Here are a small network's activations along a few directions, averaged over the inputs that share one value of a field.
Values that are neighbours, or in one group, have similar rows; names and order tell nothing.
Random noise pushes rows far along 12 fixed directions. That doesn't count. These rows show it; they differ only by the noise:
[-295 -129 -282   36 -124 -341 -301 -313   87  150 -100 -319  316 -571
 -182 -103 -250   79  -47   41   90  109  133 -344  -29]
[ 160   88  174 -293  136  -73  178   79  -33 -112  -93  242  184 -117
 -118 -161 -104 -210  -22 -268 -426  112   75 -217  -55]
[ 302  266  643  157  388 -148  -28  -58  -99  -12 -110  222  -18  366
 -349   79 -806 -452 -430  314 -360  173  333  455  548]
[  62 -411   72  196 -163  -89 -437  176 -586  -57 -498   56  221   70
  -21    9 -350  -73  209  138 -190   97   52 -254  334]
[ 188   33 -152 -114   66   49  265 -113   40 -262   19 -143   56 -188
  -26  148  -48    2 -138  -12 -142 -207  -68 -180  276]
[-107 -116  -90  312 -338   27   90  376  114  160  254  279 -527  573
   80  459  400  197  221 -283   69 -169 -244  227 -173]
[ 243 -104   90 -317 -186  217  389  -13  -14 -324 -147 -386 -141 -401
  -29  257  193  274   -1  -68  -42 -215   28 -312  173]
[ 134    6   84   35  101   50 -161 -188 -315  -83 -168  -72 -220 -262
  359 -118   57  -37  140  175  -34   64 -335 -353  168]
[ 156 -105  -30  -16   -2  309   11   -7 -358 -338 -255 -409   36 -189
  113  -35  215  126  202  -55 -107  -55 -289 -295  582]
[-237 -111 -116  -44  181 -198 -234 -232  216 -177   43 -220  114 -126
  229  -50  -23  156  186  381 -247  -97 -315 -110 -471]
[ -48    4  164   32   40   28  265 -306   81  155  135    9 -571 -267
  374  254   69  212   79  156  117  -49 -222 -201 -157]
[ -32 -262 -326 -255 -251   71 -265  360 -291  -27 -769  -97  640   72
 -549 -272   13  465  295 -529 -158  175  468   41   17]
[-416  -27 -380   64 -192  -71  -32   -9  250  236  -62 -162  180 -111
 -225  -25  263  432  196 -458   63   44  149   20 -194]
[-201   42   71  374 -268 -258 -459  179   27   42 -232 -127  198   95
 -229   45   45  -15    4  -85 -160  -27  349   88   60]


Field S:
s12: [ -78   23  581  -93  176    4  -16 -121  328 -359   20 -257  -87 -154
  291  -47  199  266  181  562 -200  -75  -18   17 -660]
s28: [ -34 -188 -358  199    0  198  -62 -110    2  171  -69  -15 -214  202
   67  203   34  228   -7  147  348 -204  -33  164   19]
s19: [-129   75  -55  -19  344  102  390 -213  252   20  112  362  367   49
  -23 -149 -194   39  -62 -209 -257  -30  129   32 -148]
s11: [ 177  244  305  128 -422 -216   22  -82  209  173  125 -329 -330 -412
 -182  352   68 -325 -497  101  419  -34  539  -43   48]
s18: [ 220  342 -165 -187  234   71  116  -24  -50 -153  153  173 -179   23
  332 -164  258  -86 -141  172   96 -180 -212   27  -47]
s20: [-320 -158  -99  144   -9   64 -127   40 -249   50   16  -69  444  -14
  -13 -121  159  -13  339 -189 -123  177   37 -102   67]
s21: [-313  193   85  104  -12   13 -188  -78  149 -179 -164 -509  202 -101
   24 -187  216  100  -79  194  -75 -256  215  106  -84]
s2: [ 481  389  347 -120  265 -144 -271  132  -76 -401 -460  289 -194  279
  596  -47  102 -262  -99  791 -512 -429  241  185 -676]
s1: [-119  287 -331  298   41  163  185 -267  235  221  258  -62 -108 -120
  165   79  219  -54 -213 -265  247 -159 -134  -43  640]
s30: [  38  204  -39  370  119  161 -408   28 -528  281  -78  401 -283  381
  611 -439  214 -104  232  -17  183  278 -585    9  174]
s7: [ 323 -495 -370 -493  -85   99  -56  232  -19 -284  -68  151  360  412
 -237  -33 -236   31  119  -33 -114  -35 -220   71 -336]
s5: [-186  -66 -143  -77   84   60   -4 -249 -106  140  145 -201  230 -275
  185 -375  -22 -113  147 -159  -60  290 -424 -349  147]
s23: [ -70 -501 -460 -107   98  202  508   73  144   36  446  154 -101  424
 -295  409 -286  318   -2   23  350 -153 -200  325  108]
s25: [ 444   62  210 -450  284 -127  -14  201 -168  -70  217  718   52  214
  -52 -508 -170 -656  126 -198 -220  462 -393  -82 -288]
s3: [  66  171 -259  148   21 -166 -298  -78   44 -351  253  -25  182  -96
  272 -246   74 -525 -238   74  -84 -294 -326 -347  282]
s26: [  40  153  269  267  -25  245  118  -75 -162  392 -222  107 -641  274
  252  345  -26  245 -139  243  282 -103  269  375  138]
s17: [-241  159  -46   44  371 -174 -303 -487 -355  141 -321   74  630 -415
  197 -619 -543 -144   11  105  -33  327  143 -209  223]
s29: [-133   61  587  308  -16  318   -3  327  -94 -351 -280 -438  554  210
 -210  -20  200  -96   -2  -30 -477 -130  470  183  463]
s8: [-181 -411  -68   45  102   96  447  326  -75  -50 -304  577  348  346
   45  303   53  373  392 -183 -462 -280  488    7 -387]
s22: [-493   38  266  560 -194  -96 -266 -249 -233  514 -256  -25 -222 -446
  285  -58  116  246  318 -133  292  175  389 -204  222]
s16: [ -45  -85  370 -506  106   20  152  293  136  105  313  159  -12  -68
 -317 -280  151 -440  173 -526 -159  500 -183 -139 -282]
s14: [ 441    7  -47   77   44 -114   19 -216 -197   12 -168  339 -106 -380
  348  160 -238 -196 -203  252   90  -61  125 -426   19]
s10: [ 179  125  878  177 -394  -22 -225   96  -91 -270  -41 -716 -383 -372
  225  218  227 -260  -70  381  -32  -27   29 -182  220]
s24: [ 665  408 -455 -203  274  235   -4 -236 -376 -315 -518 -283  295  -45
 -247 -236 -363  257 -404  217  268  -15  292  414  754]
s15: [  31  299  140   83 -125   77 -158  207 -204  173 -124  -59  -27  -40
 -173 -350  447   32   40 -320  262  281  183   31  -36]
s6: [-564 -256  143  200  293   93 -167 -140  -12  543   94  295 -281  228
  261 -222  -61  228  424  107  209  355 -290   85 -471]
s9: [ -79 -220  -95  146 -326 -512 -285   59  203  386  542  217 -304   31
 -272  318 -506 -433 -264  124  341  163 -218   12  -54]
s27: [ 111  -31    7  -66 -105  490  199  312 -270  255  139  122 -343  271
  -67  -67  379  -52  171 -511  267  336 -433  154  165]
s13: [  97 -242 -352    1  -47  289  646  121 -277 -179   59   70   77  107
  101  437   11   25   14 -112   48 -390    1    1  700]
s4: [ 268   92 -102 -145 -224 -302   24  273   41 -170  -20  466  275  -21
 -266  -13 -202 -327 -362 -158  -92 -174  479 -154   81]
Each value of S is a pair of two hidden parts, and every pair occurs once (5 first parts, 6 second parts).
Changing only the second part turns s6 into s21. s28 has the same second part as s6; what does that change turn s28 into? -> s26
Changing only the second part turns s23 into s15. s16 has the same second part as s23; what does that change turn s16 into? -> s11
Changing only the second part turns s1 into s7. s9 has the same second part as s1; what does that change turn s9 into? -> s14
Changing only the second part turns s25 into s22. s19 has the same second part as s25; what does that change turn s19 into? -> s3
Changing only the second part turns s29 into s30. s20 has the same second part as s29; what does that change turn s20 into? -> s24
